A small network was shown many inputs. Here are its activations along a few directions, one row for each input.
Each table varies a few parts of the input and shows all the possible inputs, shuffled.
Descriptions start from the smaller parts, as in this example, which fits no table here: one of 4 places along a line, together with either a single point or (one of 2 separate values, together with one of 5 places around a ring) or one of 11 places along a line.
Shared parts are said once, and a part with two or three values counts as separate values.
In the rows, 128 means zero.

Other details of the inputs vary at random and push rows far along three fixed directions, the same in every table; ignore that.

Rows:
R1: [123 142 161 165 138  88  98  98 109 121 104  86]
R2: [161 113 137 139 156 115 129 100  93 101 131 155]
R3: [143 121 115  90 147 126 144 142 151 139 163  92]
R4: [110 141 101  97 103 171 159 176 181 147 155 172]
R5: [173  83  93 155 105 142 130 146  90  98 107 169]
R6: [164 100 137 139 157 111 118 103  91 104 132 164]
R7: [167 101 139 136 155 120 127 100  87 100 130 159]
R8: [ 64 189 181 184  93 103  98 100 128 137  65  48]
R9: [178 112 137 147 153 119 115 114  95 103 136 159]
R10: [ 89 156 141 155  88 156 121 131 135 132  91 169]
R11: [123 114 106  83 154 110 139 135 147 146 165 105]
R12: [140 124  98  87 116 177 163 168 164 144 169 166]
R13: [135 115 110  90 156 114 138 137 148 141 168 105]
R14: [137  89  80 111 115 109 118 161 133 136 132  71]
R15: [134 118 113  88 152 122 147 134 145 141 166  95]
R16: [159 109 137 137 156 115 131  99  92 104 129 156]
R17: [179 108 137 148 151 123 111 112  99 105 134 158]
R18: [131 111 114  81 149 128 138 135 144 143 158  86]
R19: [ 58 176 125 107  82 157 137 159 186 173 114  79]
R20: [104 121 121  90 152  93 121 125 148 153 147  56]
R21: [112 148 146 161 104 145 115 128 126 126  96 161]
R22: [ 84 164 126 157  74 181 149 149 146 126 103 241]
R23: [ 97 147 172 162 136  80  92  79 101 125  81  47]
R24: [104 170 145 163  82 168 134 140 133 127  97 171]
Each input here is: one of 2 separate values, together with either a single point or one of 11 places around a ring.
Changing only the choice among 2 separate values turns R7 into R6. The same change can be made to R2. Which row results? -> R22
Which other rows does R24 become when the choice among 2 separate values takes its other values? List them by row number. -> R9

Rows:
R25: [119 123 109  94 124 141 146 147 150 144 145 111]
R26: [126 124 129 147 114 137 127 120 106 116 107 164]
R27: [122 118  92  87 121 148 160 159 155 143 158 138]
R28: [128 127 117 102 130 138 142 141 147 140 147 109]
R29: [167  97 125 152 142 124 124 106  79  94 118 184]
R30: [163 118 143 168 138 115 109 107  91 100 114 158]
R31: [103 133 112 142  92 149 140 145 135 130 108 173]
R32: [ 61 184 181 161 113 107 104  91 134 142  81  74]
R33: [158 117 127 111 151 125 129 128 128 127 152 108]
R34: [133 141 132 138 110 161 140 140 134 124 125 170]
R35: [103 138 121 136  95 156 135 138 131 131 107 165]
R36: [113 122 113 103 126 128 130 135 138 143 133  99]
R37: [156 112 134 128 157  95 108 113 112 122 139  87]
R38: [143 121 136 122 148 112 121 115 120 126 134  84]
R39: [121 139 120 106 124 138 140 146 154 144 147 106]
R40: [147 118 129 118 146 114 117 127 129 131 143  97]
R41: [147 113 132 157 127 123 113 117  98 107 105 155]
R42: [146 118 129 156 120 135 117 128 109 110 109 166]
R43: [160 114 137 158 134 123 114 118 100 105 117 162]
R44: [131 133 122 114 133 125 128 137 143 138 144  99]
R45: [125 127 122 106 130 133 141 135 140 137 140 100]
R46: [130 129 138 103 164 114 128 114 135 136 155 121]
R47: [135 124 127 121 141 111 127 122 126 129 137  89]
R48: [146 117 126 155 120 132 122 129 109 109 113 172]
R49: [142 113 113 112 138 116 127 140 135 132 148 114]
R50: [143 124 130 135 121 155 143 128 116 114 124 174]
R51: [139 137 133 142 113 160 135 137 129 121 123 175]
R52: [117 131 107 131  92 167 143 162 148 132 122 189]
R53: [136 116 104  89 132 146 158 149 146 136 161 134]
R54: [144 107 121 129 148  91 109 122 116 123 130  84]
R55: [120 120 122 124 132 100 113 125 126 133 122  78]
R56: [150 109 115 111 142 120 125 139 133 130 149 117]
R57: [116 128 130 153 107 135 122 126 116 122  99 153]
R58: [133 128 105  90 126 153 151 160 160 145 164 136]
R59: [156 115 128 158 127 127 120 125 103 104 119 176]
R60: [127 120 100  89 125 148 162 154 153 139 159 133]
R61: [144 128 138 153 122 139 132 119 109 109 117 165]
R62: [100 140 109 129  86 166 139 160 152 139 114 170]
R63: [ 22 204 149 128  81 142 130 140 187 172 104 109]
R64: [146 119 132 148 125 136 133 117 101 106 115 171]
R65: [150 101 122 129 155  84 107 113 105 118 130  82]
R66: [131 127 125 114 133 123 122 137 142 140 141  97]
R67: [ 78 165 145 131 111 138 138 122 150 142 118 140]
R68: [ 73 179 181 163 125  99  95  90 128 139  86  81]
R69: [160 115 123 115 153 117 131 128 124 123 153 110]
R70: [136 107 126 122 146 100 114 116 115 128 126  84]
R71: [150 136 158 165 131 126 106 106 100 109 105 135]
R72: [145 108 118 106 146 121 135 127 124 127 144 110]
R73: [ 84 165 161 139 121 127 122 106 138 140 107 114]
R74: [ 69 176 172 154 116 109 111  96 134 140  92  90]
R75: [118 131 113  85 149 134 151 141 159 144 174 156]
R76: [144 100 122 123 152  94 116 114 108 123 131  93]
Changing only one part turns R73 into R74. The same change can be made to R25. Which row results? -> R64
What do these inputs look like to the network? -> one of 4 places along a line, together with either one of 2 separate values or one of 11 places around a ring
List by row number the other rows that have the place on the line of 4 in common with R41. -> R28, R32, R34, R35, R43, R45, R51, R52, R57, R66, R68, R72
Which other rows does R63 become when the place on the line of 4 takes its other values? List them by row number. -> R46, R68, R75
Which other rows does R55 become when the place on the line of 4 takes its other values? List them by row number. -> R41, R62, R65
